These are the activations of a small neural network, seen along a few directions. Each row is one input.
In each table, some parts of the input vary, and every possible input appears once, in random order.
A made-up example of a description, with smaller parts first: one of 5 places around a ring, together with either a single point or one of 11 places around a ring or (one of 3 separate values, together with one of 6 places along a line).
Shared parts are said once, and a part with two or three values counts as separate values.

Other details of the inputs vary at random and push rows far along two fixed directions, the same in every table; ignore that.

A family of inputs:
R1: [-42  22   7 -34  33 -40 -37  -2 -25  31 -42 -12 -14  52 -13]
R2: [  3  -5 -13  20 -25   9  38  11  18 -40   0 -10   1   3 -10]
R3: [ 12  13  12  37  25  48  75 -25  27  -3  19 -31  -1 -44  44]
R4: [ -8 -39 -51   5 -35 -11  -2  46  10 -49  30  16  -2 -19 -12]
R5: [ 28  28  31  -7  44  23   1 -57 -18  44  -6  -2  21 -18  24]
R6: [ -1  26  32  12  54  15  26 -22  14  18  -8 -35   4 -12  16]
R7: [ 24  16  14  -8 -20   3   0 -28 -18  18 -18  11   7  -8   6]
R8: [ -3  15  22 -25  50  -4 -40 -53 -21  67  -4   1   2  28   9]
R9: [-15 -36 -69  -8 -48 -59 -35  40   1 -53  20  14   1  30 -39]
R10: [ 38 -23  10  41 -37  39  25   2  39 -25  48  11  30 -29 -10]
R11: [ -7 -34 -25 -17 -63 -37 -59  28  -7 -10  16  37   7  46 -46]
R12: [ 35 -11 -21   4 -45 -10 -12  -1  -4 -22  16  27  25 -26 -14]
R13: [  3 -34 -31   5 -22   1  -2  54  14 -46  28  15  -3 -26  -7]
R14: [ 16 -28 -32 -33 -53 -31 -57  20 -29 -30   0  42  21  21 -49]
R15: [-37  22   0 -26  20 -42 -26 -12 -20  21 -34 -15 -17  53  -6]
R16: [ 19  17  45  33  45  50  54  -3  35 -10   7 -28  12 -48  22]
R17: [ -2  28  24  17  44   8  31 -33  14  12  -2 -38   0  -5  23]
R18: [ -6   8  23   4  13  14  14  23  11 -17 -16  -6   0  -3  -8]
R19: [ -8  16  33   6  60  24  22  -5   9  24  -7 -15  -5 -28  32]
R20: [ 18 -19 -28  27 -51 -14 -17   3   2  -9  25  12  -2 -15   0]
R21: [-14  21  18   4  31  35  45 -13   0  26 -18 -18 -22 -16  35]
R22: [ 23 -18 -13  39 -47  46  75  29  37 -68  25  -6   5 -39  -3]
R23: [-17  13  -6 -14 -15 -36 -46 -27 -36  58 -23   2 -28  34  17]
R24: [ -2 -12  10   7  -6  21  22  43  14 -35  -3  10   0 -21 -11]
R25: [-14   4  12 -43  18 -20 -57 -31 -33  54 -19  13  -4  54 -13]
R26: [-44  12  -5 -44  32 -29 -37  13 -34  42 -34   5 -37  33  13]
Description of these inputs: one of 2 separate values, together with either one of 5 places around a ring or one of 8 places around a ring.
- Changing only the choice among 2 separate values turns R4 into R21. The same change can be made to R20. Which row results? => R23
- Change only the choice among 2 separate values in R17. List by row number the other rows that result. => R15
- Change only the place on the ring of 5 in R11. List by row number the other rows that result. => R7, R14, R23, R25

A family of inputs:
R27: [-19 -52 -59 -25 -21 -21 -28  80   1 -77  28  33   9   4 -51]
R28: [ 15  13  28  30  41  32  55   6  47 -35  10 -35  22 -17  -6]
R29: [-63  29  14 -61  91 -17 -27 -14 -42  83 -52  -9 -46  30  45]
R30: [ 21 -36  -2   4 -47   6 -41  15   3  -6  32  29  13  11 -29]
R31: [-10 -28 -61  19 -61 -24   5   4  11 -24  31   9 -12  15  -6]
R32: [ -2   4  21  20  10  50  66  30  18 -15 -11  -7 -20 -46  31]
R33: [  1 -38 -53  20 -51 -22 -20  16   8 -16  47   8 -17  -5   6]
R34: [ -3   3 -23  -6  15 -42 -48 -16 -17  42  18   5   0 -24  23]
R35: [ 51  27  61  13  -4  68  60 -55  10  11  -8  -8  34 -22   8]
R36: [ 41 -27 -16 -21 -67 -18 -53  18 -23 -39  -4  48  32   7 -60]
R37: [ 48  28  15  38   9  42  64 -49   2   3  -5 -25   7 -59  45]
R38: [-39  29  24  -4  28   1  14   9 -11  32 -44 -21 -35  11  30]
R39: [-61  23   0 -61  95 -50 -58 -20 -32  51 -31 -17 -18  58   0]
R40: [  6  37  54  47  21  51  82  -1  38 -11 -17 -45  -8 -34  25]
R41: [ 11 -29  -8   1 -55   5 -19   4   5  -9  19  26  19  28 -42]
R42: [  5  15  42  44  20  28  58   4  40 -37  -3 -41  12 -16  -4]
R43: [-36  40 -27 -46  21 -64 -35 -63 -54  71 -40 -11 -29  61  34]
R44: [ 32 -37 -10 -12 -44 -24 -73  32  -4 -25  29  61  38  -4 -47]
- What do these inputs look like to the network? => either one of 8 places around a ring or (one of 2 separate values, together with one of 5 places around a ring)
- Which other rows belong to the same alternative as R40? List them by row number. => R27, R28, R29, R32, R38, R39, R42
